Each row below holds a small network's activations on one input, seen along a few directions.
Each table varies a few parts of the input and shows all the possible inputs, shuffled.
A made-up example of a description, with smaller parts first: one of 3 separate values, together with either a single point or one of 9 places along a line or (one of 4 places along a line, together with one of 5 places around a ring).
Shared parts are said once, and a part with two or three values counts as separate values.

Other details of the inputs shift rows strongly along two fixed directions, in all tables alike. That doesn't count.

Table:
row 1: [ 23 -10  -8  -1   8 -13  -6  14   8 -35 -36  -7  17]
row 2: [-58  15  18  -7  10  30  26 -38 -27  70  57  22 -11]
row 3: [-38  -9 -34 -28  15 -26  18  16 -23  19  13   2  32]
row 4: [ 12 -22 -55 -13   7  -8  -2   5  22 -65 -21 -13  15]
row 5: [ 61   9  21  30 -13  15 -22 -13  47 -22 -42  -4  -9]
row 6: [ 18 -18 -39  -9   2 -29  -8  39  11 -57 -31  -8   4]
row 7: [ 13  11  42  17 -10   6 -10  -7  -3  18  -4  -3 -10]
row 8: [-69 -22  -8 -29  28 -48  26  19 -66  32  24   0  31]
row 9: [  2  18  42  17 -25  34  -9 -33  -6  38  41  -7 -23]
row 10: [ -8  20  47  15 -24  28  -8 -32 -15  43  48  -6 -28]
row 11: [ 40  36  35  31 -19  47 -10 -22  47  28 -10  26 -39]
row 12: [-26  -4  11   0  -8   0   3 -11 -26  18  39  -7 -15]
row 13: [ 64   5  -3  18 -21   5 -28  20  45 -55 -42  -9 -18]
row 14: [-35 -28 -63 -42  27 -44  18  44 -29 -25  -5  -4  45]
row 15: [  3  -1  -6   2  22   5  10  -1  15  -7 -32  20   6]
Description of these inputs: one of 3 separate values, together with either a single point or one of 4 places along a line.
Changing only the choice among 3 separate values turns row 8 into row 6. The same change can be made to row 15. Which row results?
Answer: row 11
Change only the place on the line of 4 in row 10. List by row number the other rows that result.
Answer: row 4, row 9, row 12

Table:
row 16: [ 0 13 14 -5  3  3  3  3 -4 30 -2  8 12]
row 17: [ -7  -7 -26 -12   1   0   0   3  -3 -17  10  -7   7]
row 18: [ -3  -5 -19  -8  -5 -12  -1  19  -6 -13   5  -4  -3]
row 19: [ 12  12  39  19  -5   8  -4 -20   1  27  -1   0  -8]
row 20: [  5  -2  10   0  -7  -7  -7   4 -11  -5   5 -13   5]
row 21: [ -8  -9 -23  -6  13   1   8  -6   6 -11  -6   4   9]
row 22: [-51  -2  16 -11  14   5  20 -21 -37  46  37   7   5]
row 23: [ -9 -13 -14  -8  12   1   3  -3  -7 -24  -1  -3   3]
row 24: [ 13  16  29  13 -18   8  -9 -15   9  32  10  -5  -5]
row 25: [ 60  -1 -11  16 -18  -1 -24   9  46 -52 -39 -14  -2]
row 26: [  3  -7  10  -1   4 -10  -5   2 -13 -10  -5 -10   6]
row 27: [ 16  19  64  30 -17  21 -12 -28   1  40  11  -2 -19]
row 28: [ -7 -10 -19 -10   3   2   2   1  -5 -22   5  -6   4]
row 29: [-10 -11  -7  -4   9 -10   6  13  -7 -15 -11   3  -1]
row 30: [-11  -9 -19  -4  17   0  10  -8   2 -17 -11   5   8]
row 31: [ -3   3 -17 -12  10  -4   7  23   2  -2 -15  17   6]
row 32: [ -7  -8 -13  -6  -1 -11  -2  18 -10 -18   0  -4  -3]
row 33: [ 12  32  65  36 -21  31 -10 -31   9  52  15  13 -40]
row 34: [ -4  -6 -21  -8  -2 -13   2  18   1  -8   0   1  -1]
row 35: [  0 -10 -11  -3   9 -14   3   5  -2  -4 -15  -4  18]
row 36: [ 74  -1  -8  16 -22   1 -31  11  48 -67 -40 -20 -10]
row 37: [ -7  -5 -28 -10   6  -1   5  -3   8 -10   1   1  10]
row 38: [  1  10   4   5 -10   1  -3   2   6  14   5   5 -12]
row 39: [ -4   1 -22 -13  15   8  12   7   8  -6  -9  14  15]
row 40: [-3  0  0  5  1 -3  3  4  4  6 -3  9 -7]
row 41: [-69 -15 -38 -39  23 -23  30   4 -46  31  42   2  32]
row 42: [  7  13  43  19 -15  17  -8 -11  -3  23  13   3 -30]
Describe the family of inputs behind these rows.
Answer: one of 3 separate values, together with either a single point or one of 8 places around a ring
Changing only the choice among 3 separate values turns row 25 into row 34. The same change can be made to row 24. Which row results?
Answer: row 38
Change only the choice among 3 separate values in row 33. List by row number the other rows that result.
Answer: row 19, row 30
Change only the place on the ring of 8 in row 17. List by row number the other rows that result.
Answer: row 21, row 22, row 23, row 28, row 30, row 37, row 41
